These are the activations of a small network on made-up records, seen along a few directions, one row for each record.
Records have a field called ZUNU. Each example row is followed by its value.
The word missing means that the record has no ZUNU.
The largest differences between rows may come from other fields.
Strong random noise was added to every row along 2 fixed directions; ignore it. To show where, here is one row again and again, with new noise each time:
[  22 -138   97   11 -115   73  -19   42   65  158  188   57   61   44
  -24   66   70  -75 -135   29 -158   66  210   49]
[-154 -153   67  -48 -269  134  -95  218 -126  109  397  372  426 -186
 -143   21 -117  202  668  190  -48  -51   -9 -158]
[-195 -101  -58 -225 -242   82  -39  223 -239   -9  435  264  453 -318
 -290   59 -240  208  926  140  239  -84 -115 -176]
[  31  -90   -3 -126  -53   14   48    2   15   68  170 -113   -6  -11
 -121  110   11 -139 -112  -54   60   67  174   85]

[  29  -47  -76  -62  189  -62  107 -179  -61 -149 -100 -112  -68  -79
 -142 -111 -178 -163   23  -86   53  151  -84  143] | bezef
[-194  475 -183  -29  165   -1   63  -35   12 -240 -485 -491 -338  135
  130 -118 -109  175  -17  -65  521  -32 -318  -69] | noti
[-252  333 -195 -110   74  -15  -41   85 -222 -398 -103 -217   89 -225
 -129 -108 -367  232  682  -15  494  -78 -369 -152] | vaza
[-134 -105  161  426 -182   74 -186  270   57  132  147  437  209   88
  316    3   98  313   71  131 -300 -131  109 -194] | kipi
[  46  -28   25 -205   66   96  -34 -138   42  -59  -62  -57  -42   43
 -160  -47    2 -248  -45   71   35   81  -30   83] | zusot
[-163  -95  -59    1 -269    1  -62  267 -197  -26  396  384  418 -231
 -115   25 -176  310  713   98   85 -111  -35 -247] | dev
[ 230 -243   45    3   73  -20  155 -156  154  146   76 -255 -176   99
  -35  170  180 -360 -690 -133 -256  139  323  252] | ropa
[  57   38 -372 -583  405 -204  253 -271 -136 -392 -204 -746 -231 -223
 -422  142 -234 -519    0 -328  684   93 -168  307] | togog
[ 226 -275  153 -240   99 -140   29  -54  186  152  150   -2  -76   47
  -54  199  184 -428 -503  -32 -288    1  361  175] | missing
[  81 -188  149  260 -201  -93  -56  189   84  346  132  313  142  108
  251    0  194  239 -223   35 -288 -112  187  -99] | rufe
[  91  -21 -163 -363  192  -66   72 -233  -81 -269  -66 -382  -68 -131
 -361  -11 -117 -398   33  -62  199  112  -89  216] | gim
[  31  -18  281  342 -356  144 -128  266  184  449  166  494   73  279
  375  -25  331  443 -192  260 -392 -133  160 -290] | pegin
[-225  -73  139  222 -191  218 -160  204  -26  175  220  367  284    6
  139  -17   38  274  289  208 -153  -86  -29 -173] | kido
[ -25 -211   95  -66 -231   52 -174  148   15  137  316  452  314  -58
  -57   70   79   49  271  143  -89  -60  146  -79] | kuraf
[ 117  -57  250  314  129   60 -145 -137  259  103 -237   45 -142  299
  282 -128  238 -189 -649   93 -544   84  170  124] | badap
[  27  196 -190  -65  102 -143  235  -44  -64  -61 -152 -439 -255  -39
   11   15  -71  107  -45 -188  321   -2 -166    0] | fosen

Here are new rows. What is ZUNU for each?
[ -29   79  125  221   62  204 -131 -154  155   22 -391   38 -100  234
  173 -171   95  -99 -243  109 -383  154  -53   86] | togog
[-221  179  274  619 -350  246 -315  350   69  179  -19  700  226  157
  495 -158  112  636  334  279 -415 -156  -44 -373] | kipi
[ 175  161 -143   28  -16 -213  252   -6   54  167 -197 -388 -401  174
  192  132  199  187 -548 -215  308  -96   34  -22] | rufe
[ 119  287  -11  129  -51  -36   51  -59  136   19 -207 -203 -396  229
  180   26  140   -1 -616 -194   32   99  218   34] | dev
[  58   -9   44   89  -45   37   32  -42   33  141  -56   70  -31   66
   68 -109    5   83  -43   21  -92   38  -22   -7] | bezef
[ 288  162 -134 -187  -62 -237  266  -32   46  245   71 -402 -473  145
   40  228  259   -2 -702 -332  441  -46  255   20] | pegin
[ -76 -124  -10 -414 -119  -48  -10  146 -133    2  358  265  276 -285
 -267  184 -128   -9  649  105  171 -124   11  -89] | missing
[ -92 -186 -141 -254   29  -39   92   15 -206 -210  289  -27  248 -316
 -384   61 -305 -163  540  -44  217   69  -33   42] | ropa
[ -46 -175  131  -59 -259  162 -158  104 -153  164  335  585  456 -198
 -157 -110  -65  140  731  234 -186  -49 -111 -162] | zusot
[ -84  163  139  492  206  139   -2 -120  215    6 -507 -117 -305  335
  428 -148  165   35 -584    5 -415  122   -3  122] | noti
[ -47  142   46  243   -4  200    9  -79   89  100 -173 -124 -211  215
  203   50  156   45 -414  -10 -112   47    7   17] | kido
[-106  250   -9  273 -230   99  -69  203    5  127  -51  133  -52  131
  289  107  136  445   30   38  117 -188  -57 -249] | kipi
[  47  -86  -33 -225  251  -80  -27 -137   63 -153 -165 -284  -49    4
 -119  -56  -66 -395 -170  -72   66   84   -8  201] | togog
[  47   82   40  135  260  -86   29 -109  244   26 -373 -449 -370  300
  270  -24  168 -201 -848 -137  -41   66  130  178] | noti
[ -28    0  -77 -387 -108 -160   80  169 -212  -17  307  230  231 -308
 -250  116 -183  191  746   88  266 -265 -153 -222] | missing
[  63   -3  160  425 -190  123  -36   55  134  213   10  294  -37  214
  302  -12  236  198 -356   67 -505   20  198  -69] | dev
